A small network was shown many inputs. Here are its activations along a few directions, one row for each input.
Each table varies a few parts of the input and shows all the possible inputs, shuffled.
A made-up example of a description, with smaller parts first: one of 8 places around a ring, together with either a single point or (one of 2 separate values, together with one of 4 places along a line) or one of 11 places along a line.
Shared parts are said once, and a part with two or three values counts as separate values.

Rows:
R1: [ 43 -79  12  -8 -23 -34 -31  -1 -15  60 -54 -20   7 -35   7 -11   3 -37
  54]
R2: [-33 -81  28 -15  37  -5 -30  22 -61  17 -21  59  13 -21  -7 -55 -78 -22
 -12]
R3: [-38  39  13   1   5   4  32  -3  66 -58   8 -43  -5  19  50  30  11  63
 -51]
R4: [  6 -97   5   6 -35   2  -3  12 -22  79 -68 -11  21 -31  39 -34 -14 -48
 -12]
R5: [ 48 -80   5  48  -9 -44 -14  14  -9  38   1  22 -23  19  27   1 -12  35
 -32]
R6: [ 31 -71  14  16 -28 -35 -18 -10 -12  66 -40 -25  25 -35   1   6  19 -21
  55]
R7: [-77  40  33 -16  65  33  17 -24  32 -98  -2 -11 -12  -4   5  45 -19  23
 -12]
R8: [-13  25 -23  26   5 -23   7 -46  18 -38  -9  21 -34  78  74  15  47  14
 -64]
R9: [  7 -67  13  16 -22 -44 -14  19 -26  94  -2  32  16 -10  58 -23 -39  26
 -20]
R10: [ 47 -51  32  19 -32 -35 -45  28  -5  68  -8  22  -3  25  31   5 -21  34
  16]
R11: [ 14  75 -18  12 -31 -14  -3   7   8 -34  66  -4 -24  72  11   6  58  23
  31]
R12: [-68  86  10 -52  39  53  40  30  27 -79  21   7  -2 -27 -35  17 -18  13
   0]
R13: [ -8 -47  47   2  29  -7 -36  10 -72  26   7  34  -7 -37 -39 -18 -52  18
  33]
R14: [ 34  48 -35  14 -23  23  18 -17  30 -35  13 -29  19  46 -14   5  84 -19
  69]
R15: [ -44   39  -58  -67   25   48  -28   42  -29   62   54   32  -39  -26
 -100   -4  -45  -67  -76]
R16: [  36   54  -75  -38    0   31  -18   39   -3  101   68   28   35  -28
    2    0  -25  -24 -108]
R17: [ 34 -57  31  24 -28 -44 -22  39 -31  69   2   9  11  -7  31  -9 -23  36
  -1]
R18: [ 51 -79  -7  55 -12 -24   5 -32  -8  39 -47 -24  -8 -52 -10   2  28  -3
  -4]
R19: [-47  22  16  46  39  31   8 -53 -12 -92  -5  32 -49  27   1  18  14  -6
 -45]
R20: [ 32  19 -29  36  -1  -6   6 -48  28 -49 -30 -50  19  46 -11  36  54  -8
  30]
R21: [ 11 -94  16  10 -38 -14  12   8 -14  79 -47 -16   8 -55   9 -29   0 -32
  11]
R22: [  9 -72  24  37  45 -25 -29  -7 -49 -36   2  34 -35 -28 -55 -20 -36  11
  -7]
R23: [ 16 109 -16 -33 -30  -7  16  36  27 -22  23   4  22  33  29   0   1  15
  45]
R24: [ 32  41 -11  36  -6 -40  19 -24  17 -41  34  -6  -8  64  12  45  33  50
  -9]
R25: [-20  84 -10 -29  -6  38  51  38  60 -15  23 -12  18   6  37  18  14  47
 -34]
R26: [  7  81   5 -32 -31  14  32 -11  56 -18   0 -33  51 -16 -19 -21  36 -40
  80]
R27: [-24 117  17 -25   3  40  24   2   0 -60  17  29  17 -14 -50   1 -37   0
  69]
R28: [  -1   12    3   21   39    1    8  -23   -3 -108   25   12  -18   51
  -62   41   -6   14   30]
R29: [  6 -76  22 -15 -44 -34   0  36 -42  85 -13  15 -17   2  54 -42 -41  27
 -50]
R30: [ -9   3 -19  16   2  18   1 -70  22 -44 -44 -39 -28  48  38   3  83 -35
 -31]
R31: [  22   17  -69  -68  -20   33   -7   15   26   86   42  -31    0  -50
  -34  -15    9 -114  -57]
R32: [-34  81 -18 -47  -5  46  48 -13  73 -16 -16 -61  32 -40   2  -2  35  -1
   5]
R33: [  6 -57  30  20  43  -4 -61   6 -57   4  -6  38   8 -14 -28  -3 -51   9
  45]
R34: [-14  84  -2  24  13  21  17  -7 -30 -78  50  20 -21  26 -47  19  11   2
  54]
R35: [-26   6 -11 -25  -3  19  29 -32  71 -77 -48 -70  22  -3   8  24  54  20
 -24]
R36: [-35 -73  24 -13  37 -16 -32  18 -57  26   5  38 -11 -27 -18 -51 -75  -3
  21]
Question: The inputs of R9 and R36 match in every part but one. If R10 is changed in the same way as R9 into R36, which row does it become?
Answer: R33
Question: What do these inputs look like to the network?
Answer: one of 3 separate values, together with either a single point or one of 5 places along a line or one of 6 places around a ring
Question: List by row number the other rows that have the choice among 3 separate values in common with R18.
Answer: R1, R4, R6, R14, R20, R21, R26, R30, R31, R32, R35

Rows:
R37: [ 12 -32  -5  -6   3  -5 -21  17 -30  37   6  10  -5 -23 -27 -20 -18 -16
  14]
R38: [  7 -35  -3  -4  -2  -6  -8  -1   4  29 -14 -13   0 -15   0  -3   5 -10
 -10]
R39: [ 23 -33  -2  -5 -19  -7 -16   5 -17  52  -7  -8   2 -19  -5  -9   5 -29
  -3]
R40: [ 19 -27   4  14 -22 -24  -3 -18  -4  11  -6   5  -7  26  20  -6  10  13
  -8]
R41: [  8 -16  12  17  -2 -12 -11 -13 -22  -2   8  20 -20  14   1  -3  -8  20
   0]
R42: [  9 -16   0  11  -3 -15  -5   2  -3  13  11  22 -15  22  18  -9 -16  32
 -20]
R43: [-24 104  -4 -11  14  30  26 -19  30 -85  11  -9   5  28 -12  33  20   7
  26]
R44: [-20 110 -12   0  10  29  33  -3  51 -84  31 -19  18  25   6  34  30  14
   3]
R45: [ -8 -32  14  -3   2   4 -12  11 -15  12  -4  -3 -13 -21  -7 -16  -6   1
  13]
R46: [  8 -30  -7  -2   2  -7  -5 -15  -3  13 -26 -10  -5   3  10   1   2 -10
  -8]
R47: [-12 102 -24  -4   1  25  38 -19  50 -71   4 -22  15  38  -2  36  46  -2
  10]
R48: [  7 -13  -5  -6 -10  -9 -10  36 -20  48  12   5  10 -30  -6 -13 -22 -10
  -5]
R49: [ -7 -28  12   0   4  -1  -5  19  -7  18  -5  -1  10 -26   5 -10 -16  -6
  -4]
R50: [-12 -34  13  -2  12   1  -2  -6 -11  -1 -14  13  -1  -9 -10 -12 -12  -4
   8]
R51: [-10 -19   7  -1   9  -3   0   6  -3  10  -9   8   7 -12  10  -4 -20   2
 -16]
Question: The inputs of R39 and R37 match in every part but one. If R38 is changed in the same way as R39 into R37, which row does it become?
Answer: R45
Question: What do these inputs look like to the network?
Answer: one of 3 separate values, together with either a single point or one of 4 places along a line
Question: Which other rows does R41 become when the choice among 3 separate values takes its other values? List them by row number.
Answer: R40, R42
Question: List by row number the other rows that have the choice among 3 separate values in common with R44.
Answer: R42, R48, R49, R51

Rows:
R52: [  9   2  13  24  12   1  -7 -26 -20 -37 -15   0  -6  -1  -3  -1   5  -1
  35]
R53: [ -1  -8  -6  21   1  -8   8 -35  -2 -30 -16 -22   7 -21  -8   2  35  -9
  12]
R54: [-12  14  -6 -31  11  27  -3   7   8  -1   6  -5   8 -11 -23  -3   4 -37
   1]
R55: [ 23   4  -8  26 -15 -17   6 -15  26  -4   4 -21  -1  23  19  23  32  22
 -15]
R56: [ -5  45 -14 -10   8  14   8  23   4  -1  24  30   7  17   0  -5 -23   0
 -15]
R57: [  5  21   1  21  -8 -18  12 -14  -5 -22  -2  16  -7  36  14  16  -2  31
   4]
R58: [  6  25  -2 -28  -4  31   1  26  34  30  -4 -16   9   3  -1   7   7 -25
   1]
R59: [-18 -16  20   7  17  -5   2 -34  -4 -43  -7  19 -14  18  10  -1 -12  29
  -2]
R60: [ 21 -93  15  24 -11 -43 -21  19 -29  43 -24  -6  -1 -14  16 -15 -19  12
  15]
R61: [  7  -3   8  23 -24   0  19  -6  29  -4 -19 -30  13  -3  18   4  46   4
  12]
R62: [  9 -54   9 -11  -9  -8 -33  31 -38  71   3   5 -17 -37   5 -27 -33  -9
 -16]
R63: [  9  33 -20 -22  -5   8   0  13  24  18  19 -12   7   0  15   2  -4  -1
 -23]
R64: [-16  25  -8 -21   7  11   2   1 -18  -5  13  19   4 -13 -39  -7 -10 -19
  12]
R65: [-40   6   0 -24  20   6   3   9 -10 -16  17  24  -9   2 -22   4 -27   6
 -20]
Question: What do these inputs look like to the network?
Answer: one of 2 separate values, together with either a single point or one of 6 places around a ring
Question: The inputs of R57 and R56 match in every part but the choice among 2 separate values. If R55 is changed in the same way as R57 into R56, which row does it become?
Answer: R63
